Each row below holds a small network's activations on one input, seen along a few directions.
Each table varies a few parts of the input and shows all the possible inputs, shuffled.
A made-up example of a description, with smaller parts first: one of 5 places around a ring, together with either a single point or one of 11 places around a ring or (one of 3 separate values, together with one of 4 places along a line).
Shared parts are said once, and a part with two or three values counts as separate values.

Other details of the inputs shift rows strongly along three fixed directions, in all tables alike. That doesn't count.

A family of inputs:
r1: [ 13 -26   0 -25  -1 -10  -4 -12 -32  32  26]
r2: [-24  -4 -16 -11 -31   9  14  -4  17  22  35]
r3: [  8 -18  34  35  -4  14 -12 -23 -16 -13  25]
r4: [ 25  19   0  21  15   6 -17  12 -13 -21 -16]
r5: [-29 -14 -13 -13 -47  -2  23 -15   9  14   8]
r6: [ 15 -27  26  36 -12   1 -13 -10 -16 -20  26]
r7: [ -6  39  10  15  -4   5  15  24  39 -15 -12]
r8: [-17 -20  -9 -17 -34  -1  13   4  23  34  17]
r9: [-28  -8 -13 -14 -34  11  10   3  16  20  32]
r10: [-14  19   7  22   7   1  23  24  43 -27 -15]
r11: [ -5  -4  38  19 -44   6  26 -20  40 -12   8]
r12: [-14 -16  -6 -22 -25  -1  20  -3  29  34  22]
r13: [-14  19  -1  31  -3  -1  16  24  39 -26 -19]
r14: [ -4  28  17  14  -7  -2   5  19  47   4 -32]
r15: [  3   2 -40 -32  26  -7 -21  11 -24   1 -12]
r16: [ 25  12  16  11  18  -3 -24   5  -5  -3 -32]
r17: [ 25  16   3  13  21  13 -16  10  -8 -23 -15]
r18: [  1   3 -26 -28  25 -10 -20   8 -31  22 -28]
r19: [-22  -6  38  35 -27  19  13  -7  36  -9  23]
r20: [ -5 -32 -12 -10   7  -7   2 -17 -38   8  39]
r21: [  3  12 -33 -31  37   3  -1   7 -31   7  -3]
r22: [  4  27  15  12  -5  -7  17  26  47  -1 -26]
r23: [ -9  22   9  15 -20   3  22  12  36 -24 -41]
r24: [ 29  14  -3  14  17  -5 -24   6  -1 -23 -17]
r25: [-46  18 -29 -17  18   7  24  12  15   5 -13]
r26: [  9 -27  -1 -27   6   0 -15 -27 -23  33  21]
r27: [ 25  15   5   9  16  -6 -26  11  -4 -24 -16]
r28: [ 26 -16  32  19 -19  -4 -30  -9  -9 -12  26]
r29: [ 31 -19  33  24 -14   2 -25 -25  -3   9  11]
r30: [-25  -7 -11 -17 -28  14  14  -2  20  20  35]
r31: [-13  22   3  28   4  -4  23  22  41 -25 -15]
r32: [ -1  11 -36 -27  24   3 -13  12 -35   3  -9]
r33: [ 20 -21  38  19 -30   1  -8 -23 -23 -18   5]
r34: [  5 -22  36  33  -5  16 -15 -17 -18 -15  22]
r35: [ -7  -5 -41 -19  35  -4  -2   8 -35  -7 -10]
r36: [  9 -23  -3 -19   3  -8 -12 -27 -28  38  23]
r37: [ 25  12  15   7  18  -2   6  -8 -15 -27 -33]
r38: [-20   2 -29 -18  34   4 -10   4 -42  -1 -14]
r39: [ 13 -32  -5 -22  -9  -4 -14 -11 -31  27  20]
r40: [-28 -15  -7 -22 -39   5  27 -18  15  12  10]
r41: [-20 -16  -5 -16 -38  -7  11   8  18  34  17]
r42: [ 10   4   8  23  20  -4 -11  19 -19 -33 -18]
r43: [ 32 -16  38  21  -7   0 -19 -28  -2  10  16]
r44: [  3   2  28  24 -35  -3   4  -7  51  -5  30]
r45: [-48  18 -26 -15  10   5  18  18   8   6 -14]
r46: [ 24   9   3  14   7   0  -4  -9 -16 -29 -38]
r47: [ 37   9  14   8  28  -4  -4  10  -2  -5 -23]
r48: [ 13   8  11  18  29  -5  -4  12 -13 -32 -13]
r49: [ 29 -20  35  26 -16   0 -26 -21  -7  10  11]
r50: [ -8  -8 -37 -25  38   0  -2  10 -33  -8  -9]
r51: [-39 -18  -8 -10 -26  -2  19   5  12  10  32]
r52: [-31  14 -35 -28  -9   0  27   6  16   0 -35]
r53: [ 28  25   6  18  26   3  -6   7 -12 -17 -10]
r54: [-43 -10  -7  -3 -18   6  21 -14  12  18  31]
r55: [  6 -23   3 -26   2  -6 -17 -24 -28  34  21]
r56: [  9 -24 -16 -21  -4  -4 -20 -20 -24  13  34]
r57: [ 24  25  13  13  25   1  -7  12 -15 -18  -9]
r58: [-32  18 -29 -30 -10  -5  28  10  11   1 -34]
r59: [-39 -23 -13  -8 -27   1  17   5  14   9  30]
r60: [ 26 -16  36  21 -18  -2   3 -35 -18 -14  12]
r61: [ 13   9  14  19  30  -8  -1  15 -17 -29 -11]
r62: [-16  13 -40 -21  -3  -7  16  22  26  23 -26]
r63: [  1  11  14  25  22   6 -14  10 -22 -25 -21]
r64: [ -2   4  24  32 -42  13   6  -2  39  -4  27]
r65: [  1   2  34  20 -31  -2   8  -2  51  -4  31]
r66: [ 30  12  10  14  22  -1 -19  -1  -1  -2 -30]
r67: [ 21  20   7  16  14   5 -18  17 -17 -22 -16]
r68: [-25  -8  -9 -21 -32  -6   4   0  24  18  33]
r69: [ -2  29  -2  21 -12  -7   0  24  47 -16 -20]
r70: [-19  15 -30 -28   0  -8  18  27  23  23 -24]
r71: [-27  27 -31 -30   5 -17  14  24  24  12  -7]
r72: [ 37   7   5  13  19  -2 -11   8  -3  -7 -28]
r73: [  4  10   7  30  23   7 -12   4 -19 -24 -21]
r74: [  8 -30  -3 -25   2   4 -19 -24 -25  32  18]
r75: [ 28   8  12  11  22   3 -22   1   1  -4 -33]
r76: [  0 -25  -2 -28 -12  -4   2 -33 -41   7  15]
r77: [ -5  29   7  16 -14  -3  28   2  38 -22 -36]
r78: [ -2   7 -25 -35  22 -12   9  -6 -43  -1 -27]
r79: [-22  -4  31  42 -33  14  11  -9  34  -8  21]
r80: [-26  15 -30 -25   2  -4   7  19  25  28 -30]
r81: [  8 -17  42  30   5  12  -5 -22 -16 -12  29]
r82: [ 14 -33 -12 -16 -10  -5 -13 -13 -31  29  19]
r83: [  3  10 -33 -36  31 -14 -15   7 -24   2  -7]
r84: [  9 -25 -10 -29   3  -3 -17 -21 -21  12  38]
r85: [-10 -35 -10 -13  -2  -2  -9 -10 -40   3  33]
r86: [ 15   1 -36 -30  32 -10  -3   4 -24  18 -20]
r87: [-24  -6   4 -19 -25  -9  13  -7  20  43  21]
r88: [ -3   1 -31 -32  14  -5  -1  -5 -41  -5 -33]
r89: [ 27  20   7  10  28  10 -10   6  -6 -22 -11]
r90: [-25  18 -41 -29   2  -5   6  21  31   6 -13]
r91: [  6 -17 -13 -18  -1   6  -8 -22 -32  16  40]
r92: [ 39 -26  36  16 -10   7 -14 -14  -2   2  17]
r93: [-27 -13 -11 -16 -42   1  26 -20  12  14  10]
r94: [  5   8  10  23  30  14 -12   2 -14 -27 -20]
r95: [ 23  21   9  12  19   8 -14  13 -13 -22 -13]
r96: [ 38  12   9  14  24  -9  -4   7  -5  -4 -23]
r97: [-14 -24  -5  -7  10   3  -1 -26 -42  15  35]
r98: [-49  22 -23 -15  14  -2  26  17   7  10 -10]
r99: [ -1  30  18  14   3  -3  14  16  51   7 -29]
r100: [ 14  -6 -35 -32  29  -2 -10   9 -24  15 -24]
r101: [ 16 -30  29  28  -6   8 -12 -12 -11 -23  27]
r102: [-48  21 -25 -16  14   1  22  15  10   6 -12]
r103: [-13  -9  36  32 -25   2  24   2  40 -13  31]
r104: [  0  35   4  17  -2 -11  11  20  49 -13 -13]
r105: [ 31 -19  30  15  -9   5 -25 -16   0 -14  29]
Each input here is: one of 3 separate values, together with one of 5 places along a line, together with either a single point or one of 6 places along a line.
Question: The inputs of r79 and r54 match in every part but the place on the line of 5. If r101 is changed in the same way as r79 into r54, which row does it become?
Answer: r10
Question: The inputs of r71 and r68 match in every part but the place on the line of 5. If r21 is changed in the same way as r71 into r68, which row does it become?
Answer: r30
Question: Change only the place on the line of 5 in r88. List by row number the other rows that result.
Answer: r33, r58, r76, r78
Question: List by row number the other rows that have the place on the line of 5 and the choice among 3 separate values in common with r26.
Answer: r10, r11, r12, r25, r84, r89
Question: A walk changes only the place on the line of 5. It starts at r6 and steps to r13. List the rest of the walk in order.
Answer: r35, r31, r20
Question: Change only the choice among 3 separate values in r94. List by row number the other rows that result.
Answer: r38, r79

A family of inputs:
r106: [-30 -12 -18 -16 -15   5   7  -7  -8  16  15]
r107: [-32 -15 -14 -13  -4   2   9  -4  -5  20  21]
r108: [-22  18 -29 -14  -3  -7  20  22  20  -1 -30]
r109: [-20  -9 -11 -25  -7  -2  14  -9  -2  22  21]
r110: [ 12 -14 -21 -18  30  -4 -15  -1 -44  -1  13]
r111: [ 20  17  22  30  31   2  -6   9   2 -25 -20]
r112: [-13 -13 -17 -24 -11  -7  12  -2   0  16  26]
r113: [-14 -10 -19 -26 -13  -3   9  -6   1  13  26]
r114: [ -3  15  26  22 -17  -1  23   4  44  -7 -16]
r115: [-14  24 -19 -17   2  -6   9  23  36  27 -29]
r116: [ 10 -20  35  13 -33   0  -5 -14  27  29  26]
r117: [-19  25 -26 -18  -1  -7  22  15  23   2 -26]
r118: [ 23  15  23  25  15   3  -6   3  -4 -25 -35]
r119: [ -2  22  21  21 -16  -2  16  10  45 -14  -3]
r120: [ 27 -10 -16 -25  17  -7 -30  -7 -33  21  -2]
r121: [ 17  18  16  31  21   4 -13  12  -2 -33 -19]
r122: [ 31 -18  34  16  10   0 -12 -22 -23  -7  17]
r123: [-26 -15 -23 -19 -18   2   3  -4  -6   9  18]
r124: [ 25  19 -26 -16  34 -11 -17  25  -6   4 -41]
r125: [ -4  15  16  22 -28   2  13   9  42 -18 -15]
r126: [ 18  16  13  30  19   6 -15  14   0 -37 -17]
r127: [-24 -17 -13 -20 -15  -2  14 -13  -5  23   7]
r128: [ 28  18  25  21  18   0  -2   1   0 -24 -32]
r129: [-17  20  19  32 -14  10  12  14  39 -15  -3]
r130: [  0 -12  31  14 -31   6   8 -18  18   5  38]
r131: [-15  19 -27 -18   0 -10  24  21  23   1 -25]
r132: [  0 -15 -16 -16  24   3 -15 -10 -51   3  -3]
r133: [ -2 -16  25  18 -31   6   1 -11  20  -3  45]
r134: [  6 -10 -14 -17  34   2 -13  -8 -45   5   9]
r135: [ 19 -13 -20 -26  16  -4 -13 -14 -42  -1   0]
r136: [-14  16  18  29 -22   4  11  13  38 -18 -10]
r137: [ 47 -18  25  11  -5   0 -35 -14 -12   3  14]
r138: [ 34 -16  30  14  -2   5 -14 -26 -26 -10  12]
r139: [-13 -24  32  23 -33   6   6 -17  12   4  28]
r140: [-20 -13 -18 -23 -22  -2   8 -10  -5  17  11]
r141: [-37  24 -24  -7  12   2  18  24  20   2 -20]
r142: [ 23 -22  24  24   4   4 -21  -9 -27 -18  24]
r143: [  5  23 -28 -12  34   0  -4  11 -23 -12 -49]
r144: [-26 -18 -21 -17 -16  -2   7   0  -7  12  17]
r145: [ -7  -8 -13 -24 -18  -1  -4  -5  10  40  14]
r146: [  5  27 -29 -11  47  -4  -7  20 -19 -16 -31]
r147: [ 25 -13  28  21   8   9 -19 -18 -25 -12  25]
Question: The inputs of r138 and r131 match in every part but one. If r143 is changed in the same way as r138 into r131, which row does it become?
Answer: r108
Question: The inputs of r139 and r123 match in every part but one. If r107 is changed in the same way as r139 into r123, which row does it become?
Answer: r126
Question: Describe the family of inputs behind these rows.
Answer: one of 6 places along a line, together with either a single point or one of 6 places around a ring
Question: Change only the place on the ring of 6 in r132. List by row number the other rows that result.
Answer: r109, r118, r128, r134, r141
Question: List by row number the other rows that have the place on the line of 6 in common with r119.
Answer: r117, r120, r121, r136, r140, r146
Question: A walk changes only the place on the line of 6. It starts at r124 and steps to r137. List the rest of the walk in order.
Answer: r120, r145, r115, r116
